A small network was trained on invented records. Each row is its activation on one of them, seen along a few directions.
Records have a field called LUFAT. Each example row is followed by its value.
Other fields move the rows too, some of them a lot.
In the rows, 500 means zero.
Strong random noise was added to every row along 11 fixed directions; ignore it. To show where, here is one row again and again, with new noise each time:
[524 358 579 469 451 465 422 366 607 430 474 489 513 449 439 388 595 484
 472 492 500 453 517 531 436 512 539 609 590 488 576 559 498 598 563]
[548 466 428 515 570 464 514 540 485 473 544 460 497 453 483 372 542 424
 612 603 474 654 498 548 494 685 478 469 577 597 482 619 502 469 512]
[447 367 385 606 488 449 557 515 597 469 543 580 593 406 581 381 633 568
 611 549 454 627 513 493 463 511 634 480 628 476 508 560 419 605 498]
[420 465 389 693 671 384 609 429 530 570 737 519 404 774 334 533 402 657
 563 629 586 429 386 494 628 472 462 478 482 419 337 754 710 413 477]
[324 644 348 515 542 561 744 595 553 621 691 275 519 584 399 489 578 440
 229 487 595 341 597 415 345 469 320 468 492 412 509 758 293 655 529]
[560 503 360 566 581 401 392 521 623 575 615 479 376 599 328 580 615 684
 536 554 324 483 509 574 651 667 658 447 628 448 489 416 529 550 620]
[436 599 467 375 550 582 654 606 273 508 497 440 576 477 608 384 374 330
 450 436 603 401 609 493 514 480 393 467 427 648 318 661 263 685 304]
[492 554 584 401 452 614 507 395 465 547 571 483 393 601 476 461 427 408
 279 556 477 327 582 552 589 506 356 572 480 481 467 724 398 645 482]
[545 358 587 311 459 500 452 532 485 301 274 406 728 195 545 318 513 443
 589 281 570 407 564 481 344 486 661 583 526 689 559 378 333 718 403]
[552 531 495 543 472 431 540 512 468 524 476 523 520 506 507 539 592 538
 578 499 512 576 483 516 471 540 473 462 494 452 484 426 546 385 520]
[452 412 617 526 318 628 544 372 635 487 457 455 533 155 562 449 533 341
 378 535 498 500 492 588 313 434 320 607 420 507 719 568 303 481 546]
[318 505 515 571 458 596 669 419 485 484 509 549 508 604 580 346 426 314
 287 559 690 485 504 351 346 257 256 630 454 429 537 882 487 547 424]
[469 600 382 542 567 463 641 659 466 513 484 394 593 472 450 581 471 601
 563 403 583 458 468 420 428 473 507 422 413 513 480 419 492 436 438]

[449 580 444 537 406 617 686 578 459 527 515 526 539 383 636 505 450 482
 472 541 492 568 522 492 462 464 381 453 422 498 524 592 353 487 421] | tek
[442 391 531 502 532 556 271 371 661 479 535 624 371 689 421 534 365 647
 354 530 358 294 500 465 746 352 733 609 563 428 548 516 582 732 530] | lavon
[468 630 483 421 547 567 609 566 466 551 592 366 500 627 393 630 343 668
 376 421 531 216 529 461 576 455 482 469 395 464 434 546 485 604 438] | soruv
[559 510 671 463 279 685 623 440 642 451 543 504 596 426 604 548 510 577
 413 631 452 574 451 441 403 545 402 486 435 330 741 628 590 322 572] | zegun
[620 530 594 478 432 472 538 521 494 406 343 468 593 411 455 611 444 673
 633 382 575 471 399 441 400 485 508 511 385 492 568 328 665 283 467] | bolu
[669 619 466 469 534 565 510 586 425 453 503 548 416 655 520 477 407 547
 592 688 399 702 467 460 634 734 452 444 532 522 521 654 712 315 487] | rok
[507 570 464 448 633 485 412 566 399 474 477 501 445 756 495 386 487 335
 451 568 545 623 521 375 514 555 468 510 588 537 463 614 668 472 519] | dimu
[417 581 376 495 660 431 451 623 444 516 508 493 497 770 455 516 499 520
 441 422 553 441 533 349 562 413 630 454 555 468 409 438 575 594 474] | semo

Which value of LUFAT does each new row have?
[400 494 627 451 412 536 622 417 370 508 419 540 595 468 625 462 476 359
 397 377 675 359 564 485 393 263 362 569 390 477 425 553 350 592 377] | rok
[425 391 669 435 366 609 376 295 511 468 467 693 469 588 673 348 501 335
 279 570 482 461 570 477 549 336 480 657 576 424 518 668 454 695 494] | dimu
[461 468 399 584 419 388 680 528 661 629 718 388 609 426 453 598 870 690
 527 483 441 511 573 596 376 619 562 354 611 296 515 415 334 554 660] | tek
[623 395 591 370 493 477 271 442 528 319 284 481 484 444 433 294 543 363
 507 471 485 574 516 473 420 600 559 660 633 627 644 495 598 557 550] | rok
[673 728 535 355 515 673 450 698 361 396 360 492 475 579 550 574 219 532
 531 568 425 625 426 372 630 659 479 430 383 595 591 459 741 266 414] | zegun
[525 486 479 508 527 690 413 489 657 468 614 426 369 439 493 363 431 296
 388 820 345 731 458 513 509 733 363 537 574 575 740 817 562 392 636] | dimu
[481 549 548 457 379 504 581 448 483 576 513 506 528 521 549 535 652 496
 371 431 512 389 611 530 444 442 438 506 511 375 467 483 335 611 520] | rok
[546 515 430 427 704 336 378 536 307 530 495 424 401 634 366 400 507 351
 593 450 548 489 560 595 591 641 503 496 583 687 262 482 506 599 482] | soruv
